A small network was shown many inputs. Here are its activations along a few directions, one row for each input.
In each table, some parts of the input vary, and every possible input appears once, in random order.
A made-up example of a description, with smaller parts first: one of 5 places around a ring, together with either a single point or one of 9 places around a ring or (one of 3 separate values, together with one of 6 places along a line).
Shared parts are said once, and a part with two or three values counts as separate values.
In the rows, 128 means zero.

Other details of the inputs shift rows strongly along two fixed directions, in all tables alike. That doesn't count.
These rows show it; all are for the same input, with only those details redrawn:
[120 110 147 129  57  90 132 159  97 119 151 114 113]
[121 134 137 128  93 116 127 141 120 129 131 128 124]
[118 201 135 113 158 221 142  51 123 132 133 120 111]
[116 177 148 115 119 194 148  68  97 121 157 103  97]
[125 150 120 127 134 132 116 140 159 140  97 152 145]

Table:
x1: [117 101 153 134  70  93 138 156 109 124 157 133 104]
x2: [121 167 127 122 149 187 142  64  96  99 180  90  92]
x3: [121 112 157 121 111 193 173  52  32 107 201  71  92]
x4: [130  77 121 146  98  54 112 195 134 115 151 136 125]
x5: [131 162  94 130 179 129  94 156 216 159  45 192 181]
x6: [156  40 135 130 123  40 132 173 112 133 119 106 145]
x7: [127  61 146 143  99  95 141 147  92 118 162 117 132]
x8: [132 127 117 133 120 111 117 144 120 112 152 110 124]
x9: [133 176  87 129 218 184 109  97 179 138  97 157 144]
x10: [132  49 117 147 107  49 120 199 129 127 116 139 171]
x11: [131 146  88 135 188 119  93 172 227 165  31 213 182]
x12: [152 141 104 119 210 108 101 143 221 164  30 178 159]
x13: [120 148 116 130 144 133 122 138 165 137  96 158 141]
x14: [154  81 137 123 107  66 129 144 100 107 158  80  90]
x15: [127 164 129 117 190 230 149  36  98 128 144 102 137]
Changing only one part turns x9 into x11. The same change can be made to x14. Which row results?
Answer: x12
Describe the family of inputs behind these rows.
Answer: one of 3 separate values, together with either a single point or one of 4 places along a line
Which other rows does x1 become when the choice among 3 separate values takes its other values? List them by row number.
Answer: x4, x7
List by row number the other rows that have the choice among 3 separate values in common with x15.
Answer: x3, x6, x7, x10
